Each row below is a small network's average activation on inputs in which a field has the value named, seen along a few directions.
Values that are neighbours, or in one group, have similar rows; names and order tell nothing.
Random noise pushes rows far along 3 fixed directions. That doesn't count. These rows show it; they differ only by the noise:
-443 758 583 -402 238 288 -596 -335 -370 -698 -175 -93 -232 -446 289 85
-243 -86 304 -87 -36 -258 -92 223 201 -338 -433 -8 -225 166 22 -87
-380 235 -15 189 19 150 -129 141 43 -224 269 -63 -15 -185 -90 -92
-707 -185 8 221 -143 -347 -395 754 -103 -620 -342 744 -517 793 369 -238
-259 -448 -138 351 -196 -358 185 607 440 -53 -118 105 -113 417 -191 -225


Values of BONOF:
maf: 100 56 178 -519 -149 -115 -40 -64 -335 -193 -622 249 -130 792 429 204
lorev: 235 -422 -416 102 -51 -227 68 197 -30 24 62 358 -48 785 -233 0
sunaf: 59 -521 -68 55 -196 -644 448 307 424 94 -546 114 -251 439 0 -14
lufek: 204 131 -128 -198 222 540 -170 -269 -222 245 552 -258 405 -513 -342 146
vip: -158 -476 -399 351 -77 161 -198 230 -57 190 277 297 73 132 -144 -261
rad: 39 266 564 -252 112 73 -374 -352 -269 -187 52 101 -434 -454 -95 -38
luv: -298 151 -648 258 -72 398 -34 53 -19 86 598 230 126 -155 264 -20
tas: 22 149 9 -222 424 153 -327 12 -339 -291 -16 -117 70 -149 142 202
lasi: 118 527 554 -231 -76 -33 128 -380 -150 -115 -420 -99 -152 -75 276 76
mipi: -387 244 240 51 187 -272 -315 214 -262 -296 -282 203 -248 -143 249 78
tagov: 86 125 -134 -403 53 159 153 -86 37 66 -38 -237 -26 -204 209 308
nekag: 37 886 168 259 81 534 -154 -552 -453 -66 705 -36 249 -482 -142 -5
zira: 322 -592 95 -289 56 -333 139 112 380 256 -350 2 159 -104 44 -22
gekin: 238 137 237 -357 -125 -134 -124 -545 -235 -32 -607 52 -338 189 648 164
tumam: -203 254 96 111 57 230 -600 -36 -883 -297 4 787 -67 531 652 -181
A value of BONOF combines one of 5 hidden first parts with one of 3 second parts; all combinations occur once.
Changing only the second part turns maf into lasi. lorev has the same second part as maf; what does that change turn lorev into?
> nekag
Changing only the second part turns mipi into tas. rad has the same second part as mipi; what does that change turn rad into?
> lufek

Values of ZOGU:
nodo: 67 641 -136 -497 308 689 -66 -322 -443 137 314 -83 108 -405 -13 514
fulun: 26 5 95 289 8 -481 100 296 -40 -340 -224 235 -229 503 -122 -65
bafiz: 337 -164 117 -410 -128 -185 212 -268 419 -36 -556 -365 239 18 407 142
ros: 263 -260 -130 238 155 96 -69 13 -430 -22 144 375 -5 368 220 -212
ker: -364 530 21 244 142 195 113 -111 34 78 407 -83 96 -745 7 -128
difot: 156 -294 -276 -37 61 260 -143 -9 -293 296 178 199 247 30 23 18
kefaf: -136 18 -467 842 -263 339 -180 123 -128 225 949 479 -33 83 -312 -389
met: -339 -141 74 484 -190 -605 128 238 90 -226 -331 237 -400 647 373 -245
tur: -574 -75 -103 6 -24 -56 -365 325 -34 -504 -233 172 -223 89 712 -5
sud: -445 -2 225 -127 -165 -369 -104 221 178 -298 -182 173 -244 290 -299 60
puzu: -432 -753 -586 304 -76 -57 -330 662 41 211 174 320 49 374 -188 -267
bes: 173 268 -326 101 -210 233 240 -39 -200 153 504 79 51 403 -199 82
tuga: -328 -433 -35 433 -54 -225 -479 663 -29 -198 -67 735 -287 317 -46 -361
puni: -117 81 88 -506 213 27 -156 241 51 -203 -155 -172 -51 -228 -98 332
losak: 170 90 -97 182 -239 -8 401 -40 -20 190 58 129 -7 267 347 -83
A value of ZOGU combines one of 5 hidden first parts with one of 3 second parts; all combinations occur once.
Changing only the second part turns fulun into met. puni has the same second part as fulun; what does that change turn puni into?
> tur
Changing only the second part turns bafiz into nodo. losak has the same second part as bafiz; what does that change turn losak into?
> bes
